These are the activations of a small neural network, seen along a few directions. Each row is one input.
Each table varies a few parts of the input and shows all the possible inputs, shuffled.
Descriptions start from the smaller parts, as in this example, which fits no table here: one of 6 places along a line, together with either a single point or (one of 2 separate values, together with one of 5 places around a ring) or one of 11 places around a ring.
Shared parts are said once, and a part with two or three values counts as separate values.
In the rows, zero is written as 128.

Other details of the inputs vary at random and push rows far along two fixed directions, the same in every table; ignore that.

Rows:
x1: [ 92 114 163  76 126 119 158  88  85  94 161]
x2: [163 125 140 138 114 135 161 159 164 112 103]
x3: [ 97 142  46 205 117 102  54 116 113 169 187]
x4: [ 77 133 164  72 133 109 140 107  58 125 148]
x5: [161 141  20 250 138  81 100 177 195 201 132]
x6: [163 126 136 115 158 158 145 157 168 156 103]
x7: [ 75 139 152  92 115 116  71  94  49 114 135]
x8: [ 55 139 149 131 100 134 102 106 103  99 134]
x9: [ 90 120 159  88 118 137 104  67 104  88 132]
x10: [174 106 163  98 140 131 240 164 173 108  99]
x11: [193 114  87 160 136 123 135 143 158 140 134]
x12: [ 64 140 165  84 127 125  77  82  66 118 122]
x13: [164 108 147 103 143 178 168 125 180 111 110]
x14: [183 131  98 154 156 153 144 187 173 181 118]
x15: [ 99 152  37 242 106  39  40 132  90 166 165]
x16: [ 95 132 155  89  96 146 107  83  86  88 149]
x17: [165 117 161 115 136 146 178 144 186 102  77]
x18: [193 125 162  90 144 172 178 172 155 132  96]
Each input here is: one of 3 separate values, together with either a single point or one of 5 places around a ring.
Question: Changing only the choice among 3 separate values turns x6 into x13. The same change can be made to x7. Which row results?
Answer: x11
Question: Which other rows does x18 become when the choice among 3 separate values takes its other values? List them by row number.
Answer: x2, x16
Question: Which other rows does x12 become when the choice among 3 separate values takes its other values? List them by row number.
Answer: x9, x17

Rows:
x19: [114 131 127 133 126 125 119 143 124 130 116]
x20: [115 137 125 128 128 131 115 126 137 135 127]
x21: [137 127 123 135 118 131 119 123 124 117 138]
x22: [133 121 119 134 122 131 116 125 126 116 134]
x23: [117 139 130 136 120 125 122 139 121 131 117]
x24: [123 127 119 132 132 137 114 109 136 129 132]
x25: [133 116 126 137 124 126 114 118 128 120 132]
x26: [114 126 129 136 132 137 116 128 132 136 126]
x27: [126 121 129 141 122 119 121 125 121 122 119]
x28: [136 135 126 115 137 128 127 135 101 147 139]
x29: [135 134 124 110 142 118 121 129 111 149 136]
x30: [131 125 127 117 145 123 122 128 103 148 133]
x31: [119 127 123 134 122 112 151 129 117 125 147]
x32: [118 138 130 133 123 135 118 131 134 136 132]
x33: [125 118 199  56 116 162 170 110 131  70  88]
x34: [115 121 120 132 128 113 149 131 119 123 143]
x35: [117 116 127 136 130 108 147 123 121 127 140]
x36: [131 127 122 114 142 126 122 136 102 145 136]
x37: [210 119 114 153 151 136 179 170 196 137  93]
x38: [126 128 119 132 121 144 119 119 129 131 137]
x39: [136 130 124 134 117 126 116 119 129 118 139]
x40: [117 135 132 136 132 118 118 131 129 130 114]
x41: [217 117 108 143 145 142 171 165 204 138 107]
x42: [120 140 133 135 121 121 122 136 127 132 119]
x43: [120 128 127 132 121 106 148 126 124 127 149]
x44: [113 131 123 133 129 141 117 136 129 132 129]
x45: [122 122 115 131 125 143 116 123 130 129 135]
x46: [129 133 130 136 114 117 122 127 124 120 126]
x47: [118 136 128 134 123 140 119 135 129 135 132]
x48: [114 134 129 134 134 133 114 125 135 132 128]
x49: [117 137 130 129 124 115 117 134 133 133 115]
x50: [116 129 131 138 130 123 120 133 125 133 111]
x51: [123 119 122 134 127 141 115 116 133 133 131]
x52: [126 130 123 129 120 139 117 117 135 132 137]
x53: [134 132 127 115 149 121 121 125 108 145 134]
x54: [127 134 126 140 113 122 125 131 119 121 125]
x55: [137 136 128 114 138 122 124 131 107 148 141]
x56: [123 115 191  50 123 184 163  98 140  81 101]
x57: [118 128 121 129 127 102 147 121 127 127 142]
x58: [117 126 124 134 134 105 147 119 124 123 141]
x59: [124 128 122 138 120 123 123 134 121 118 122]
x60: [133 125 123 135 129 125 114 114 131 116 134]
Question: What is each input in this table made of?
Answer: one of 6 places around a ring, together with either one of 2 separate values or one of 5 places around a ring
Question: Changing only the place on the ring of 6 turns x19 into x50. The same change can be made to x36. Which row results?
Answer: x30
Question: Changing only the place on the ring of 6 turns x35 into x43. The same change can be made to x51. Which row results?
Answer: x52

Rows:
x61: [ 70 146  90 154 148  99  69 135  70 179 168]
x62: [136 124 195  68 116  87 151 111  51  71  96]
x63: [177 146  70 173 151 115 133 209 159 221 144]
x64: [216 107  57 210 142 103 149 154 191 170 164]
x65: [ 64 104 184  95  85 145 134 102 112  58  94]
x66: [ 65 146  97 207 100  77  66  98 107 128 143]
x67: [174 103 157  96 157 149 242 176 170 119 101]
x68: [ 96 118 176  46 132 168  99  62 100  81 140]
x69: [ 52 167 102 171  86 118  23 114  80 143 139]
x70: [ 65 156  83 142 147  86  65 104  80 188 162]
x71: [ 70 119 203  64 125 130 176  96  88  99 130]
x72: [250 126 164  79 167 136 178 180 139 121  59]
x73: [199 111  40 203 132 105 150 154 173 160 157]
x74: [ 68 138 184 100  82 146 130 111 110  49 109]
x75: [206 131  49 203 121 106 147 165 177 162 164]
x76: [ 69 164  87 174 118 100  24  94 116 150 132]
x77: [186 111 160 115 145 199 166 174 201 112  57]
x78: [102 136 172  60 100 182 105  86  83  94 144]
x79: [ 90 106 178  55 114 137 142  57 108  51 147]
x80: [ 67 156  87 171 108  66 108 134  71 162 182]
x81: [175 103 153  86 155 134 242 158 191 134  98]
x82: [ 74 131 201  82 110 172  88  93 115  85  98]
x83: [205 125  51 200 159 130 105 147 169 194 152]
x84: [ 65 148  86 193 102  67  65  97 125 123 143]
x85: [210  89 140  95 154 200 176 153 176 119 105]
x86: [176 118 160  86 172 172 194 164 166 156  99]
Question: What is each input in this table made of?
Answer: one of 2 separate values, together with either a single point or (one of 3 separate values, together with one of 4 places along a line)
Question: Changing only the choice among 2 separate values turns x86 into x71. The same change can be made to x70. Which row results?
Answer: x81
